A small network was shown many inputs. Here are its activations along a few directions, one row for each input.
Each table varies a few parts of the input and shows all the possible inputs, shuffled.
A made-up example of a description, with smaller parts first: ring(5) and (point or ring(11) or (values(3) and line(6))).
Shared parts are said once, and a part with two or three values counts as separate values.

Other details of the inputs shift rows strongly along two fixed directions, in all tables alike. That doesn't count.

Table:
r1: [ 52 -21  -5  -1  -5 -18  33  -1  46 -29  47 -21 -20 -34]
r2: [ 81 -34 -47  19 -12 -38  21   5  62 -52  63   4 -14 -70]
r3: [ 72 -26 -40   7 -39  -5 -30  30  77 -34  81 -32   4 -57]
r4: [-46  45 -10  35 -25  31 -52 -18 -58  22 -54  48  17  20]
r5: [-13 -20  12 -41  15 -19   7  35  10  29  -6 -32   4  56]
r6: [-59  64  20  36 -19  52  -7 -35 -51   4 -40  19   5 -10]
r7: [-47  27  -4  52  12  49 -39 -23 -10  -4 -18  53  21 -27]
r8: [ 85 -35 -38   8 -40 -11 -33  27  62 -28  83 -14   2 -59]
r9: [  4 -16  38 -41  33  -8  52   9 -14  18 -11 -33  -8  34]
r10: [ 51 -36 -25 -16 -21  -5 -20  32  50 -15  62 -36   1 -27]
r11: [-31  39 -36  47 -35  25 -47   0 -15  -2 -23  28  -4  -4]
r12: [-35  49  -8  44 -25  33  -5 -45 -22 -15 -12  27 -11 -24]
r13: [ 29 -26  34 -34  16 -13  45  18  13  -5  14 -42  -3  -1]
r14: [-26  -8  52 -47  38  -2  50   2 -42  31 -42 -25   2  56]
r15: [-37 -46  51 -43  76  -8  20  14 -19  41 -40   1  27  49]
r16: [-13 -24  20 -51  24 -21   9  35  10  34 -14 -38   0  64]
r17: [ 25 -39   3 -28  26 -47  43   6   8  -3   6  -1  -9   0]
r18: [-27  46 -35  56 -43  25 -50   1  -5 -10 -15  35  -1 -13]
r19: [-20 -19  38 -41  48 -39  41 -13 -28  19 -34 -15  -3  50]
r20: [-28  47 -18  39 -19  26  -6 -44 -21 -18 -13  32 -13 -26]
r21: [-11 -15  40 -58  28 -14  -6  18 -30  49 -30 -13  21  68]
r22: [ -8  35 -27  53 -43  22 -55  -6 -16  -4  -8  42   6 -19]
r23: [-16  51 -21  37 -16  26  -8 -43 -14 -20  -9  33 -11 -28]
r24: [ 19 -36   8 -30  26 -41  38  -4   9  -9   8 -18 -14   2]
Description of these inputs: values(2) and (point or ring(5) or line(6)).
Changing only the values(2) part turns r17 into r2. The same change can be made to r24. Which row results?
> r19
Start at r11 and move only the ring(5) part, one step at a time. The first step leads to r5. Which rows follow, in order?
> r10, r8, r4
Change only the values(2) part in r9. List by row number the other rows that result.
> r14

Table:
r25: [  8  13 -18  41 -13  27   5 -18  28 -42  25  14  -5 -64]
r26: [ 59 -42 -17 -18 -16 -25 -11  45  61 -12  53 -37   1 -13]
r27: [-28   5  17 -26   7   1  -9  13 -13  31 -22 -18   8  51]
r28: [-25 -19  52 -37  51  -3  45  -1 -21  23 -34 -17   3  37]
r29: [ 40 -45  30 -49  33 -37  52   0   6   3  17 -31 -12  10]
r30: [-17   4  28 -23  25 -12  33 -26 -33  12 -19  -2  -1  22]
r31: [-28   4  12 -30   4  14  -5   4 -14  26 -20 -23   5  42]
r32: [ 15  -8   4  -9   2 -20  27   3  -5  -6  -9 -10 -21   8]
r33: [-63  37  18  -5   0  22 -30  -2 -42  40 -50   5  17  58]
r34: [-35  37  -4  25 -18  37 -51  -7 -44  28 -30  43  28  13]
r35: [  5  25 -36  30 -45  30 -39   1  28 -19  27  -5  -1 -31]
r36: [ 18  16 -21  56 -23  38  -8 -20  26 -49  32  19 -10 -77]
r37: [-26  34 -15  31 -29  28 -56   2 -19  10 -13  20  17   5]
r38: [-32  55 -29  47 -31  16  -5 -33 -24 -19 -23  33 -11 -22]
r39: [-20  -7  39 -46  43 -26  49 -20 -35  24 -27 -12   2  41]
r40: [ 68 -41 -21 -14  -7 -45  41  24  53 -33  46 -28 -27 -31]
r41: [ 18  19 -34  41 -49  23 -59  13  17 -14  30  18  12 -38]
r42: [ 38 -69  -6 -33  38 -58   6  21  31   6  22   1  -1  11]
r43: [ -1 -13  15 -21   6  -4 -23  26 -15  35 -12  -1  19  31]
r44: [-46  62 -14  50 -28  28 -13 -36 -46  -6 -42  38 -13  -5]
r45: [ 30 -68  -5 -30  42 -43  10  43  51   1  18 -10   0   9]
r46: [ 30  -4 -26  35 -11  13  14  -6  46 -50  50   3  -7 -75]
r47: [ -9   4  28 -17  20  -3  24 -26 -36  10 -20   1  -5  17]
Describe the family of inputs behind these rows.
> values(2) or line(9) or (values(3) and line(4))
Start at r34 and move only the line(9) part, one step at a time. The first step leads to r43. Which rows follow, in order?
> r41, r37, r26, r33, r27, r35, r31
Start at r32 and move only the line(4) part, one step at a time. The first step leads to r44. Which rows follow, in order?
> r40, r38
Change only the values(3) part in r29. List by row number the other rows that result.
> r28, r44

Table:
r48: [  5 -41  29 -45  48 -45  48  13  -4  16 -20 -16  -9  41]
r49: [ 42  12 -44  54 -43  26 -19 -11  47 -56  61   9  -9 -89]
r50: [ 32 -15 -31   8 -24   2 -30  24  46 -16  43 -12   3 -25]
r51: [-70  73   0  32 -23  40 -18 -36 -61  14 -56  27   3  21]
r52: [ 12 -25  36 -60  25 -32  43   9 -11  24  -6 -42  -5  46]
r53: [-64  80  -7  42 -32  44 -25 -45 -58   5 -43  30   2   6]
r54: [ 14 -40  31 -55  25 -23   8  42  -2  36  -8 -34  10  53]
r55: [-44  10   3  -4  15  -2 -25  -8 -30  29 -38  26  11  41]
r56: [-69  56  -5  16 -21  32 -48 -15 -47  32 -49  23  16  43]
r57: [-27   7  11  -1  21  -7  16 -18 -29  10 -34  17  -4  18]
r58: [  8 -36  44 -55  43 -23  42   8  -5  23  -6 -32   2  36]
r59: [ 43  -5 -39  44 -25   4  -2   1  53 -53  50  11 -13 -77]
r60: [  9 -32  41 -56  33 -24  40  11  -7  22  -5 -40  -1  38]
r61: [ 39  -8 -27  27 -14  -1   5  -7  37 -40  44   8 -10 -62]
r62: [ 45  -8 -38  39 -25   3   0  -2  49 -51  52  11 -12 -78]
r63: [ 17 -36  26 -57  16 -31  10  43  -5  38  -9 -36   7  59]
r64: [ 13 -49  30 -49  39 -33  15  36  -1  34  -9 -15  12  44]
r65: [ 77 -54 -15 -15   7 -43  32   9  53 -34  59 -19 -18 -44]
r66: [  5 -34  36 -54  33 -25  40  21  -3  23 -12 -40  -3  43]
r67: [-73  75   1  36 -23  40 -18 -33 -59  13 -58  27   1  24]
r68: [  9 -42  31 -50  48 -44  48   6  -8  18 -14 -17  -7  38]
r69: [ 36 -14 -43  28 -23   0 -35  13  53 -29  50  11   3 -51]
r70: [ 13  21 -21  31 -32  22 -12 -13  15 -28  25   1  -7 -43]
r71: [ 47   0 -44  46 -45  22 -47  16  46 -35  54  12   2 -67]
r72: [ 38  -7 -20  22 -12  -2   7 -13  31 -37  43   7  -7 -58]
r73: [-90  84   1  60 -18  65 -34 -48 -60   6 -62  53  10   3]
r74: [ 29  -1 -22  23 -25   7  -1   7  35 -33  34 -10 -12 -42]
r75: [  1 -44  25 -55  36 -23   6  34  10  34  -4 -28  13  52]
r76: [-14  -8  10  -9  15 -12 -13   8 -24  26 -28  17  10  33]
r77: [-84  80   0  55 -17  64 -32 -49 -60   7 -58  51  10   0]
Describe the family of inputs behind these rows.
> line(5) and (values(2) or line(4))
Changing only the line(5) part turns r57 into r51. The same change can be made to r76. Which row results?
> r63
Which other rows agree with r71 in the line(5) part? List them by row number.
> r49, r58, r73, r75, r77
Start at r52 and move only the line(5) part, one step at a time. The first step leads to r60. Which rows follow, in order?
> r58, r72, r65
